Each row below holds a small network's activations on one input, seen along a few directions.
Each table varies a few parts of the input and shows all the possible inputs, shuffled.
Descriptions start from the smaller parts, as in this example, which fits no table here: one of 3 separate values, together with either a single point or one of 11 places along a line or (one of 5 places around a ring, together with one of 6 places along a line).
Shared parts are said once, and a part with two or three values counts as separate values.

A family of inputs:
x1: [ 45   2 -27 -29 -17  15 -20  25 -23  15   4  29 -43   2  47 -17  12   7
   7 -27]
x2: [ 23  30 -10  14 -21 -20 -37   8 -41 -24  25  31 -18   4  33   3  19   7
  12 -35]
x3: [ 26  32 -50 -19 -27  32  -8   9 -16  13  15  30 -38  11  38  -1  19  10
  -2 -44]
x4: [ 44  22 -68 -19 -20  34  25   3 -34  13  27  15 -51  33  11  10  35 -15
   1 -59]
x5: [ 56  12  -9  35   5 -57 -23  19 -52  -3  36  23 -18  -7  25   1  -2 -24
  54   6]
x6: [-53  13  63  59 -24  30  71 -30  44 -23 -54 -57  -3 -12 -23 -45  -4  20
 -29  29]
x7: [-47 -20  83  31  32  34  44 -30  60   3 -58 -56  13 -17 -33 -11 -32  24
 -42  11]
x8: [-71 -43  28 -32  27  -3  -6 -27  76   0 -26 -25  75   2 -63  29 -41 -10
 -32  68]
x9: [ 52  -2 -46 -28 -13  22  12  28 -46  19  16  14 -55  25  29   8  19 -24
   4 -42]
x10: [ 40  41 -26  40   0 -44 -13   0 -62  -2  43  22 -15  -6  17   8  19 -15
  36   3]
x11: [-65 -47  48 -17  48  25  -8  -5  69  16 -36 -53  53   2 -62   1 -37  24
 -28  38]
x12: [-93 -42  11 -39  20 -39  11 -18  65  -2  -8   3 120 -26 -62  15 -13  -4
 -13  75]
x13: [ 42   2   4   5  -9 -30 -48  17 -39 -26  17  23 -22 -11  44  -2   5   0
  32 -23]
- Describe the family of inputs behind these rows. => either one of 5 places along a line or (one of 2 separate values, together with one of 4 places along a line)
- A walk changes only the place on the line of 5. It starts at x6 and steps to x7. List the rest of the walk in order. => x11, x8, x12
- A walk changes only the place on the line of 4. It starts at x5 and steps to x13. List the rest of the walk in order. => x1, x9
- Change only the choice among 2 separate values in x1. List by row number the other rows that result. => x3
